These are the activations of a small neural network, seen along a few directions. Each row is one input.
Each table varies a few parts of the input and shows all the possible inputs, shuffled.
Descriptions start from the smaller parts, as in this example, which fits no table here: values(2) and (point or line(9) or (line(6) and ring(8))).
Shared parts are said once, and a part with two or three values counts as separate values.
In the rows, 128 means zero.

Other details of the inputs vary at random and push rows far along three fixed directions, the same in every table; ignore that.

A family of inputs:
row 1: [155 122 118 133 125 126 126 127 136 126 132 129 143 114]
row 2: [133 123 112 140 115 126 132 127 123 128 133 117 143 119]
row 3: [119 124 137 119 138 128 120 133 134 132 114 129 116 135]
row 4: [118 121 133 122 138 132 119 127 139 132 116 129 115 135]
row 5: [136 115 123 140 116 120 133 132 131 130 125 133 139 117]
row 6: [123 129 135 130 138 131 124 129 141 129 120 134 118 141]
row 7: [152 122 120 132 127 127 129 128 132 128 134 128 139 115]
row 8: [131 125 113 135 114 123 132 133 122 127 133 123 143 117]
row 9: [137 126 114 136 121 133 136 130 119 137 133 122 141 124]
row 10: [148 118 124 127 118 114 127 138 131 119 140 125 137 112]
row 11: [125 132 133 122 145 134 122 124 136 119 133 129 116 131]
row 12: [111 133 128 122 143 130 119 136 130 123 131 124 125 136]
row 13: [130 124 115 133 119 126 134 134 119 132 135 123 142 118]
row 14: [ 84 145 137 107  33 102 123 102 113 103 165 146  80 156]
row 15: [120 131 138 128 139 128 125 132 137 125 117 135 121 138]
row 16: [124 135 135 121 144 132 124 128 135 118 129 129 116 127]
row 17: [140 115 126 139 124 125 133 130 130 140 126 128 135 123]
row 18: [142 115 123 122 122 130 125 132 127 126 131 125 135 107]
row 19: [122 131 137 134 136 132 122 126 142 127 118 132 121 141]
row 20: [133 111 124 130 117 125 132 129 120 143 122 127 132 115]
row 21: [127 138 136 119 143 130 125 130 133 118 127 132 118 131]
row 22: [152 120 122 132 124 124 129 129 133 127 136 125 137 114]
row 23: [128 140 135 120 142 131 123 128 134 117 124 134 120 131]
row 24: [120 139 124 127 137 136 121 131 138 123 125 125 123 142]
row 25: [125 133 133 122 144 134 123 123 137 118 130 129 116 130]
row 26: [137 128 114 139 114 129 132 128 123 133 131 119 142 123]
row 27: [141 110 127 129 117 123 133 131 121 144 121 125 137 121]
row 28: [136 116 129 135 118 117 134 134 124 137 127 128 135 119]
row 29: [119 130 138 127 140 125 125 134 136 128 119 134 119 137]
row 30: [131 129 118 134 110 121 134 132 121 129 132 119 142 119]
row 31: [148 119 125 128 117 115 129 136 131 120 137 124 137 110]
row 32: [129 140 137 119 143 128 123 125 135 119 125 132 122 135]
row 33: [117 141 129 122 139 128 126 133 135 123 123 122 126 140]
row 34: [132 126 122 131 120 127 138 133 116 138 133 119 142 124]
row 35: [125 139 131 122 143 133 122 125 135 116 126 135 119 128]
row 36: [113 155 133 140 152 195 196  88  23 210 122 131 142 124]
row 37: [151 122 122 132 114 112 124 133 134 117 133 125 143 109]
row 38: [135 114 114 132 125 136 129 131 110 135 127 118 141 120]
row 39: [115 136 123 128 140 134 122 129 136 119 125 124 124 139]
row 40: [126 135 130 123 144 134 123 123 137 118 129 132 117 131]
row 41: [121 131 140 128 139 125 126 130 138 127 117 133 123 141]
row 42: [154 123 119 136 124 124 124 126 135 126 131 125 144 113]
row 43: [139 117 129 137 119 120 136 132 125 137 125 130 138 124]
row 44: [130 140 137 120 141 131 123 126 136 119 125 133 122 134]
row 45: [140 115 125 139 126 124 130 131 129 141 128 128 135 124]
row 46: [130 135 134 121 143 135 121 126 137 122 133 130 116 134]
row 47: [117 125 135 129 142 127 122 128 139 130 124 131 116 137]
row 48: [131 119 115 136 123 129 134 129 118 133 136 119 142 121]
row 49: [131 128 117 131 117 120 136 132 120 131 131 121 143 121]
row 50: [112 138 125 124 141 129 123 132 133 121 125 124 126 136]
row 51: [127 140 135 119 144 128 124 127 133 118 125 133 120 131]
row 52: [141 117 124 140 124 124 132 128 133 136 123 131 139 124]
row 53: [117 139 129 121 139 131 125 136 135 124 126 122 125 140]
row 54: [141 118 114 131 124 139 131 131 111 140 127 118 140 123]
row 55: [102 131 120 121  26  97 136  99 101 111 165 142 107 132]
row 56: [123 130 135 131 137 133 123 127 143 127 118 136 120 142]
row 57: [116 128 135 129 141 127 125 132 138 127 120 134 118 135]
row 58: [142 116 128 138 114 118 134 132 130 131 124 130 142 123]
row 59: [138 112 121 142 120 123 133 128 135 131 125 131 140 119]
row 60: [ 95 166 140 126 131 177 173  89  57 175 125 138 115 146]
row 61: [117 130 129 117 138 133 118 139 126 121 121 120 121 138]
row 62: [146 113 121 124 125 133 124 128 130 128 130 124 138 109]
row 63: [123 123 133 121 136 133 119 129 140 134 116 130 114 139]
row 64: [138 115 130 136 120 117 131 133 124 138 129 127 137 123]
row 65: [138 116 131 136 118 118 134 132 125 137 127 127 136 123]
row 66: [137 114 123 143 118 122 131 127 135 131 125 127 140 120]
row 67: [111 134 128 123 141 131 121 135 132 123 129 123 124 135]
row 68: [136 114 122 140 121 120 132 127 134 132 125 130 138 120]
row 69: [118 134 127 124 140 133 119 133 133 125 131 124 123 143]
row 70: [133 127 116 132 112 122 135 135 121 129 132 122 143 120]
row 71: [131 115 127 136 120 118 130 132 125 137 131 130 132 119]
row 72: [102 146 142 133 131 160 163  95  77 166 121 146 115 137]
row 73: [130 139 131 122 142 132 120 121 139 121 127 133 119 134]
row 74: [125 138 131 121 144 130 122 124 134 117 126 133 119 129]
row 75: [121 132 142 131 137 128 124 129 139 126 116 130 123 141]
row 76: [132 117 117 130 126 134 130 135 109 135 126 119 140 118]
row 77: [131 124 120 130 123 124 134 136 114 136 136 121 144 121]
row 78: [129 138 138 119 143 131 125 128 135 119 128 131 120 134]
row 79: [123 134 134 120 145 132 123 130 133 119 132 130 116 128]
row 80: [116 136 132 121 140 129 122 137 132 125 130 122 126 141]
row 81: [113 131 126 125 143 132 119 131 132 122 132 123 124 140]
row 82: [152 115 122 124 124 135 125 128 130 132 131 125 138 113]
row 83: [124 139 133 124 143 132 120 123 135 117 125 131 120 128]
row 84: [137 127 113 135 119 128 135 127 122 134 131 122 142 125]
row 85: [116 130 137 133 139 129 123 129 139 125 118 132 121 135]
row 86: [126 131 138 111 140 137 119 131 133 121 124 128 118 128]
row 87: [120 131 130 116 137 134 119 137 128 122 121 119 121 141]
row 88: [135 116 129 135 120 115 131 135 123 138 129 128 135 120]
row 89: [154 122 124 132 114 114 126 131 134 121 133 124 145 112]
row 90: [126 137 130 123 144 131 121 120 137 118 127 132 119 131]
row 91: [129 135 140 118 144 130 124 130 134 121 132 128 119 134]
row 92: [132 126 118 131 117 124 137 135 118 134 133 122 142 120]
row 93: [114 134 124 126 141 134 122 130 135 121 128 124 123 139]
row 94: [148 120 117 133 125 122 126 126 136 120 132 128 141 112]
row 95: [129 136 140 119 143 130 125 129 135 121 129 128 119 134]
row 96: [116 127 137 128 141 127 124 132 137 129 121 131 117 134]
row 97: [129 130 140 110 139 137 119 129 135 122 125 127 120 132]
row 98: [132 130 119 134 109 123 135 130 121 131 132 118 142 122]
row 99: [119 131 138 127 140 124 125 131 137 126 117 134 122 137]
row 100: [ 89 147 142 107  28  98 119  87 117  92 166 155  75 145]
row 101: [117 125 135 130 140 129 124 127 141 129 122 131 117 137]
row 102: [112 140 126 128 139 132 121 132 134 121 124 122 125 135]
row 103: [144 121 120 130 122 120 129 131 130 120 135 128 136 110]
row 104: [119 132 140 131 138 127 124 131 137 125 116 131 122 137]
row 105: [135 114 123 139 121 123 135 128 130 135 127 131 135 120]
Each input here is: values(3) and ring(5) and (point or line(6)).
Changing only the values(3) part turns row 14 into row 17. The same change can be made to row 61. Which row results? -> row 3
Changing only the values(3) part turns row 37 into row 30. The same change can be made to row 78. Which row results? -> row 53
Changing only the values(3) part turns row 32 into row 33. The same change can be made to row 18. Which row results? -> row 76
Which other rows does row 21 become when the values(3) part takes its other values? List them by row number. -> row 29, row 92
Which other rows does row 39 become when the ring(5) part takes its other values? List them by row number. -> row 8, row 24, row 60, row 70
Which other rows does row 79 become when the values(3) part takes its other values? List them by row number. -> row 12, row 71
Which other rows agree with row 82 in the values(3) part and the ring(5) part? List them by row number. -> row 1, row 7, row 22, row 42, row 46, row 73
